These are the activations of a small neural network, seen along a few directions. Each row is one input.
In each table, some parts of the input vary, and every possible input appears once, in random order.
Descriptions start from the smaller parts, as in this example, which fits no table here: one of 6 places along a line, together with either a single point or one of 9 places along a line or (one of 2 separate values, together with one of 8 places around a ring).
Shared parts are said once, and a part with two or three values counts as separate values.
In the rows, zero is written as 128.

Other details of the inputs shift rows strongly along three fixed directions, in all tables alike. That doesn't count.

A family of inputs:
R1: [160 117 183 155  67 122 104  83 100  99 187 224 140 132]
R2: [152 112 112 150 177 113 156 143 218  55 156  80 128 118]
R3: [173 123 179 167  70 120  91  78 103 109 180 224 130 128]
R4: [150 152 125  81 120 128 109 108 131 114  34 115 138 117]
R5: [124 141 117  68 116 128 111 140 132 113  38 135 149 156]
R6: [ 86 154 113 120 144 137 156 123  72 218 140 113 136 139]
R7: [140 116 169 155  61 115  92 109 105  98 187 225 145 166]
R8: [143 134 114  82  93 125  96 140 137 125  38 114 147 117]
R9: [127  97 127 122 169 106 140 155 187  58 150  90  90 155]
R10: [114 153 112 132 132 134 147 130  68 226 135 101 125 109]
R11: [144  97 113 136 153 108 114 163 187  65 149  75  80 122]
R12: [ 91 168 122 148 145 173 155 141  88 214 134 113 161 117]
R13: [136 135 131  55 125 121 125 120 138 118  48 123 156 140]
R14: [130 160 132  96 124 160 102 137 147 105  40 118 183 118]
R15: [107 152 110 129 118 134 147 140  78 231 137 105 125 113]
R16: [117 136 102 122 127 139 151 130  80 236 139 111 130 106]
R17: [145 130 170 165  57 125  89  98 105  94 184 218 130 130]
R18: [128 147 131  60 125 122 116 134 134 115  42 131 147 148]
R19: [142 107 112 149 164 117 123 144 181  56 136  83  73 134]
R20: [143 129 174 148  73 115  86 110  99  97 189 231 136 163]
R21: [165 110 167 179  56 114  77 112 104 106 181 209 132 130]
R22: [120 135 105 131 134 138 152 126  73 233 132 110 130 107]
R23: [160  86 124 137 170 107 128 148 186  70 145  78  82 113]
R24: [114 132 121  82 115 132 112 135 126 107  30 132 154 130]
R25: [131 142 124  89 105 122  93 123 136 119  34 110 146 114]
R26: [141 143 112  94 106 133 105 122 133 114  25 119 139 130]
R27: [ 77  99  94 193 184 129 173 163 126 160 236  84  71 160]
R28: [130  86 113 155 155 113 117 154 191  65 135  80  81 127]
R29: [122  94 128 128 183 114 135 148 176  49 144  94  87 126]
R30: [ 85 153  97 139 115 153 159 134  75 216 128 119 123 125]
R31: [138 132 123  54 133 127 120 124 136 120  44 138 152 141]
R32: [ 98 182  93 153 126 143 168 134  96 211 141 108 174 121]
R33: [ 82 157 105 119 132 137 158 138  71 214 140 115 134 152]
R34: [104 115 103 202 185 129 177 149 124 164 231  77  51 133]
R35: [128 105 121 161 172 151 125 167 201  53 142  90 120 130]
R36: [115 146 101 135 140 147 160 112  74 226 127 118 122 118]
R37: [143  82 117 129 172 122 148 137 184  56 144  91  87 129]
R38: [137 147 130  70 115 130 122 113 126 106  41 117 149 122]
R39: [134 123 180 163  68 120  84 102  90  92 181 232 143 136]
R40: [152 118 183 174  63 110  80  95 111 110 181 209 132 123]
R41: [ 96 151 113 108 150 140 166 131  75 223 140 128 128 144]
R42: [119 139 135  75 123 126 117 128 127 108  35 128 151 122]
R43: [169 122 178 155  60 110  78 101 105 112 195 209 135 117]
R44: [132 134 131  64 129 123 116 114 138 119  43 122 157 135]
R45: [144  85 127 140 171 109 126 138 194  70 142  80  81 114]
R46: [128  92 111 143 156 123 139 153 181  49 138  87  84 143]
R47: [104 180 100 146 136 141 175 124  96 214 146 107 175 113]
R48: [153 150 111  92 122 129 134 115 166 112  50 119 198 110]
R49: [ 87 135 109 123 148 147 166 125  68 218 132 129 137 118]
R50: [145 123 124  80 118 125 105 111 142 128  36 116 150 104]
R51: [169 118 181 171  63 108  81 105 104 108 185 207 131 123]
R52: [ 94 162 110 125 128 148 162 120  73 216 136 115 123 113]
R53: [138 123 176 161  69 114  80  98 102  96 188 221 145 156]
R54: [ 90 113 105 191 177 134 184 155 129 160 237  81  55 127]
R55: [139 141 131  81 115 120  99 114 137 121  38 109 146 106]
R56: [ 88 159 105 133 125 147 162 130  65 208 132 111 128 132]
R57: [107 108  99 200 176 123 161 166 118 167 236  69  60 125]
R58: [140 141 128  70 112 134 122 111 139 117  40 124 144 110]
R59: [ 92 136 106 119 146 141 161 120  77 225 137 121 140 136]
R60: [131 144 130  57 123 120 118 122 133 112  49 120 155 141]
R61: [141 133 120  70 113 137 122 110 139 118  39 128 148 109]
R62: [133 103 125 114 183 110 134 153 182  56 151  98  83 151]
R63: [133  98 125 136 163 116 144 147 181  51 142  85  82 135]
R64: [140 103 135 147 189 147 135 152 203  57 150  89 120 117]
R65: [155 105 175 142  79 114 101  93 111 103 194 227 147 151]
R66: [127 132 134  68 131 128 121 119 129 112  38 131 154 116]
R67: [144  95 127 145 190 149 134 152 205  57 148  92 122 117]
R68: [142 120 184 159  72 111  88  96 107  99 187 221 144 153]
R69: [ 95 170 121 142 152 173 156 135  84 214 141 112 161 112]
R70: [157 141 156 189  56 122 103 104 130  95 188 218 185 135]
R71: [156  86 121 127 164 108 127 152 193  73 151  78  81 113]
R72: [101 132  95 212 185 127 198 159 152 159 248  74 107 127]
Each input here is: one of 6 places along a line, together with either one of 2 separate values or one of 10 places along a line.
Changing only the place on the line of 6 turns R59 into R68. The same change can be made to R37. Which row results? -> R63
Start at R28 and move only the place on the line of 6, one step at a time. The first step leads to R25. Which rows follow, in order? -> R40, R55, R45, R50
Which other rows does R72 become when the choice among 2 separate values takes its other values? List them by row number. -> R12
Start at R62 and move only the place on the line of 10, one step at a time. The first step leads to R60. Which rows follow, in order? -> R6, R29, R38, R52, R4, R55, R10, R43
Which other rows does R10 become when the place on the line of 6 takes its other values? List them by row number. -> R21, R22, R23, R51, R57

A family of inputs:
R73: [127 147 155  95  86 119 100 102  87 140  89 185 166 141]
R74: [106 148 119 171 149 147 164 128 103 195 208 117 134 126]
R75: [139 123 145 175 112 122 113 129 153  76 173 150 145 120]
R76: [146 102 139 143 159 120 122 134 194  53 160 111 128 120]
R77: [143 108 140 154 157 122 127 147 198  45 158 112 123 118]
R78: [138 102 152 140 114 116 112 124 142  83 173 166 116 128]
R79: [149 102 153 152 123 118 108 117 135  84 164 159 100 130]
R80: [ 97 110 101 157 179 134 164 147 125 168 171  65  67 123]
R81: [ 94 123 113 159 145 145 164 133  91 187 194 129  99 127]
R82: [104 109  88 154 219 145 180 158 181 123 168  35  91 120]
R83: [137 163 154 125  81 150 110 104 106 139  90 183 188 114]
R84: [110 133 134 153 134 123 141 125  96 152 192 148 107 153]
R85: [108 157 112  95 116 143 143 126  86 192  97 127 142 125]
R86: [112 148 113 105 105 123 132 118  80 205  90 121 136 112]
R87: [112 139 123 192 123 145 143 128 112 147 189 136 136 121]
R88: [159 123 145  98  79 113  86 100 133  90  63 161 135 118]
R89: [118 115 136 161 127 134 144 122  96 156 184 143 105 131]
R90: [125 116 147 158  97 127 128 108  96 133 186 182 120 141]
R91: [146 121 153 169 118 133 112 133 162  79 172 160 142 128]
R92: [ 98 129  86  79 194 131 158 151 151 123  51  47 102 139]
R93: [150 110 156 149 110 112 101 120 144  86 170 148  97 132]
R94: [117 145 131  98 101 131 118 116  95 166  88 159 153 143]
R95: [152 123 130  73 115 113 108 127 168  53  54 122 135 139]
R96: [153 155 145 116  80 130 112  95 106 152  90 179 198 109]
R97: [129 140 136 101  96 136 115 119  91 166  87 151 155 133]
R98: [163 125 138  78 123 111  96 127 163  60  52 120 126 127]
R99: [111 151  77 107 178 139 158 163 175 116  60  27 134 117]
R100: [100 148  97  86 156 131 158 140 119 169  80  82 120 139]
R101: [101 121 122 158 144 131 161 137  88 191 193 117 107 128]
R102: [141  88 131 133 148 119 117 148 183  53 154 123  95 138]
R103: [143 115 138  73 126 105 104 125 172  55  52 127 137 135]
R104: [127 147 135 100 103 131 114 118  86 166  90 148 154 116]
R105: [136 130 148 170 111 140 118 115 121 140 194 170 153 131]
R106: [115 156 122  99 113 138 142 123  80 195  92 123 143 128]
R107: [132 140 124 108  87 124 107 115  93 174  87 147 141 125]
R108: [149 132 141 179 104 133 128 112 118 149 192 178 156 125]
R109: [ 99 109  98 155 179 131 158 159 133 170 173  61  72 131]
R110: [155  96 129 138 136  98 114 136 178  54 151 109  77 129]
R111: [136 104 151 144 119 117 115 113 139  80 163 169 108 144]
R112: [150 112 129  76 116 115 100 132 172  55  51 126 139 143]
R113: [105 173 105 129 109 153 136 133  93 196  86 119 181 121]
R114: [ 99 127  84  79 193 128 152 163 156 127  56  44 108 148]
R115: [108 141  97  95 159 145 150 141 108 173  71  79 119 116]
R116: [115 126  84  82 186 137 145 167 156 133  55  42 109 124]
R117: [154 114 152 146 116 119 105 125 136  82 173 158 109 132]
R118: [147 125 150  84  83 112  95 109 131  85  71 168 160 134]
R119: [144  89 141 137 147 104 109 138 178  59 148 106  85 123]
R120: [103 124 120 161 152 126 156 138  87 193 194 115  98 124]
R121: [133 130 125 181 133 139 153 115 117 157 192 143 135 117]
R122: [115 149 117 107 120 138 129 128  78 203  91 128 142 128]
R123: [159 163 143 118  77 133 113  94 108 147  95 178 191 115]
R124: [148 132 153 165 121 130 121 129 159  79 177 154 137 125]
Changing only one part turns R87 into R75. The same change can be made to R111. Which row results? -> R103
Changing only one part turns R82 into R74. The same change can be made to R92. Which row results? -> R84
What is each input in this table made of? -> one of 4 separate values, together with either one of 4 places along a line or one of 9 places along a line
Which other rows does R113 become when the place on the line of 4 takes its other values? List them by row number. -> R91, R105, R108
Which other rows does R121 become when the choice among 4 separate values takes its other values? List them by row number. -> R96, R108, R123
Which other rows does R102 become when the place on the line of 9 takes its other values? List them by row number. -> R94, R97, R107, R109, R112, R114, R116, R122

A family of inputs:
R125: [109 131 116 138 144 148 129 145  84 236 112  83 117  99]
R126: [108 165 102 109 129 143 147 147 131 126  64  70 147 114]
R127: [133  97 133 163 137  99 128 115 128 153 192 119  91 136]
R128: [ 80 115 120 152 183 118 117 178 123  71 158 116  65 212]
R129: [125 132 165 178 127 155 115 131 126 112 161 139 133 108]
R130: [151 119 160  72 106 108  96 100 123  78  61 178 142 106]
R131: [150  89 133  98 157 113 125 132 145 120 162 106  88 140]
R132: [119 115 128 181 116 128 149  86 111 157 192 170 116 134]
R133: [131 121 123  60 139 114 132 126  99 178  48 110 141 114]
R134: [167 102 134  79 131 135 122 105 164  72  80 145 128 141]
R135: [139 114 139 172 112 158 108 115 120 135 145 163 126 108]
R136: [106 130 103 115 144 144 181 121  73 210 110 136 136 119]
R137: [119 136 164 148 135 146 147 108 103 137 209 160 121 150]
R138: [138 129 118 164 106 116 112 121 115 110 175 129 103 111]
R139: [168 145 134 124  67 120 109 104 130 106  86 184 151 135]
R140: [147 127 139 101 116 106  92  93 156  79  79 144 120 118]
R141: [121 143  88 112 130 118 136 151  94 193  95  59 123 112]
R142: [134 138 153 174 100 159  99 134 116 148 166 185 183 114]
R143: [148 132 148 101 125 137 122 130 148 110 141 161 175 149]
R144: [ 61  66  99 141 139 119 137 184 158  90 168  92  44 171]
R145: [107 167 132 126  96 134 127  93  91 201 115 173 209 132]
R146: [149 117 124 149 128  95 125 149 146 132 174 102  87 134]
R147: [107 163 111 149 146 128 171 149 131 157 140  83 116 133]
R148: [121 147 107  91 145 157 110 136 125 148  37  77 129  89]
R149: [148 148 133 131  90 114 113 124 125 117 143 150 109 123]
R150: [134 137 117 164 137 115 141 153 167 113 176 119 144 142]
R151: [132  97 112  94 197 115 147 163 206  46 111  90 142 125]
R152: [154 135 163  90  94 129  98  94 113 122 132 193 126 130]
R153: [ 96 160  80 134 142 145 164 161 114 187 120  72 175 118]
R154: [111 120 146 133 163 129 158 128 133  94 158 124 120 126]
R155: [130 126 137 102 151 118 129 115 192  43  70  90 134 128]
R156: [156 135 133 151  62 132 110 105 106 115 115 177 155 123]
What is each input in this table made of? -> either one of 2 separate values or (one of 5 places along a line, together with one of 6 places along a line)
Which other rows does R150 become when the place on the line of 5 takes its other values? List them by row number. -> R139, R146, R147, R149
Which other rows does R146 become when the place on the line of 6 takes its other values? List them by row number. -> R125, R127, R131, R133, R141

A family of inputs:
R157: [142 127 138  95 122 128 102 143 160  86  74 115 152 117]
R158: [133 120 132  91 124 123 100 138 139  80  62 129 126 143]
R159: [ 98 133 104 166 153 133 167 159 110 191 202  87 111 126]
R160: [164 137 155 102  72 114  79  97 132 102  78 191 189 129]
R161: [112 143 106 175 156 137 166 149 107 196 197  87 103 127]
R162: [127 100 117 136 161 107 149 131 144 123 172  98  75 129]
R163: [100 135 103 105 165 138 157 135 141 143  76  77 136 117]
R164: [128 114 130 155 143 110 129 146 168  72 176 107 107 126]
R165: [ 96 166 114 112  93 136 135 123  41 226 100 151 149 146]
R166: [158 138 176  91  58 125  87  79  65 143  91 216 167 118]
R167: [106 143  99 100 169 152 164 137 141 137  78  82 131 122]
R168: [158 116 159 153 111 135 101 113 141  90 179 191 141 135]
R169: [111 101 121 141 161 127 135 145 143 116 168  96  74 141]
R170: [161 126 162 149 102 122 111 116 140  88 184 185 144 143]
R171: [ 98 133 113 181 128 136 170 121  75 223 205 140 136 130]
R172: [163 119 151 153 104 124 106 112 144  88 180 188 141 141]
R173: [141 120 173 157 109 116 103 107 135  83 178 181 145 130]
R174: [ 92 160  97 116 121 140 157 133  96 192  93 100 147 113]
R175: [140 142 140  90 137 135 118 124 158  78  75 127 152 127]
R176: [132 120 125 163 164 135 138 152 150 121 173  90  98 123]
R177: [146 113 140  78 129 115 107 114 148  93  68 125 120 118]
R178: [100 100  93 166 184 139 169 166 152 138 176  64  91 116]
R179: [149 149 168 180  72 121 101  97  94 129 194 200 141 127]
R180: [132 122 134  89 125 126 100 130 141  80  63 125 124 144]
R181: [140 124 115  77 133 114 128 121 125 129  73 106 118 119]
R182: [136 129 127 101 123 116 123 115 161  81  69 122 151 124]
R183: [102 142 114  93 140 133 145 136  89 208  89 107 119 119]
R184: [127 144 118 114 132 142 128 125 138 120  66 101 132 110]
R185: [104 161 110 126  87 145 146 120  61 230 106 144 173 115]
R186: [138 133 115 114 132 143 125 130 142 125  64 103 137 111]
R187: [132 138 122  94 136 120 130 134 148 127  79 101 158 129]
R188: [123 127 126 166 165 131 139 142 148 111 171  91  94 120]
R189: [111 124 100 106 166 139 154 140 145 148  74  76 140 118]
R190: [132 135 138  98 124 125 105 135 156  79  73 116 149 114]
R191: [114 144 104  90 138 127 159 122  77 203  94  99 125 120]
R192: [151 102 120 171 142 121 132 137 171  79 165 110  96 125]
R193: [124 131 115  83 123 121 119 130 134 125  70 103 117 139]
R194: [121 119  87 171 183 131 159 158 153 148 180  61  84 125]
R195: [125 122 166 159  84 121  97 115  81 126 184 221 126 151]
R196: [129 155 119  91 140 130 139 127 144 114  80 109 149 131]
R197: [130 127 132 103 117 131 111 130 157  75  67 121 144 111]
R198: [102 126 124 155 138 137 159 118  52 227 204 138  99 120]
R199: [136 138 170 168  81 112 110  95  97 130 199 204 158 135]
R200: [140 101 162 151  94 124  94 115 126  88 169 182 115 148]
R201: [157 130 128 109 126 134  95 129 160  93  67 118 142 116]
R202: [130  92 124 146 139 113 126 141 162  78 165 112  85 152]
R203: [104 162 118 122 100 153 126 125  63 231 109 146 173 112]
R204: [138 111 153 149  96 103  99 125 122  81 168 192 113 156]
R205: [116 128 100  84 154 115 147 147 135 157  77  76 103 125]
R206: [137  94 130 154 164 120 123 140 176  84 170 116 114 130]
R207: [109 163 119 118 109 165 153 111  62 226 105 157 174 123]
R208: [135 143 126  88 147 144 132 138 146 123  79 110 152 129]
R209: [105 141 110 176 131 150 178 123  76 218 208 146 131 135]
R210: [154 127 154 174  88 120 106 103 134  83 169 176 124 123]
R211: [136  99 142 150 163 119 128 144 173  81 174 112 116 132]
R212: [126 147 111  96 135 136 146 123 146 113  74 112 144 127]
R213: [139 101 118 156 144 115 121 151 175  82 175 110 108 126]
R214: [134  92 129 138 140 107 128 136 164  84 168 114  75 140]
R215: [143 142 174  96  47 129  79  85  79 146  89 218 162 129]
R216: [113 109 111 147 157 118 142 148 137 110 167  97  78 155]
What is each input in this table made of? -> one of 2 separate values, together with either one of 10 places along a line or (one of 4 places along a line, together with one of 5 places around a ring)
Changing only the choice among 2 separate values turns R176 into R161. The same change can be made to R189. Which row results? -> R171
Changing only the choice among 2 separate values turns R200 into R202. The same change can be made to R177. Which row results? -> R162
Which other rows does R203 become when the choice among 2 separate values takes its other values? List them by row number. -> R213
Which other rows does R199 become when the place on the ring of 5 takes its other values? List them by row number. -> R160, R171, R182, R187

A family of inputs:
R217: [121 127  76 111 181 126 153 159 176 129  79  29 108 109]
R218: [101 158 114 129 132 145 156 123  87 192 120 131 157 136]
R219: [137 105 149 188 132 132 124 121 137 103 215 148  99 117]
R220: [110 112 108 131 142 126 132 147 132 122 125  99  90 135]
R221: [145 133 162 112  84 124  93 113 142  69 101 184 177 140]
R222: [103 163 134 103  90 132 131 104  45 234 107 163 155 130]
R223: [131 126 101 116 162 133 138 155 162 126  90  67 127 111]
R224: [136 123 139 110 112 118 104 127 128 107  96 138 118 137]
R225: [133 124 122  88 137 119 119 138 141  96  81 109 115 132]
R226: [138  94 141 153 143 112 136 121 137 101 208 146  91 136]
R227: [119 113 133 188 153 133 143 142 147 104 232 135 101 149]
R228: [136 140 132  90 123 131 123 126 154  91  69 137 165 130]
R229: [138 125 129 130 139 133 127 128 140 124 119 115 135 110]
R230: [ 97 138 114 137 134 142 160 123  64 233 166 131 119 134]
R231: [174 138 164 132  56 115  82  93 127  90 113 188 161 115]
What is each input in this table made of? -> either one of 4 separate values or one of 5 places along a line or one of 6 places along a line
What sort of input is R220? -> one of 6 places along a line
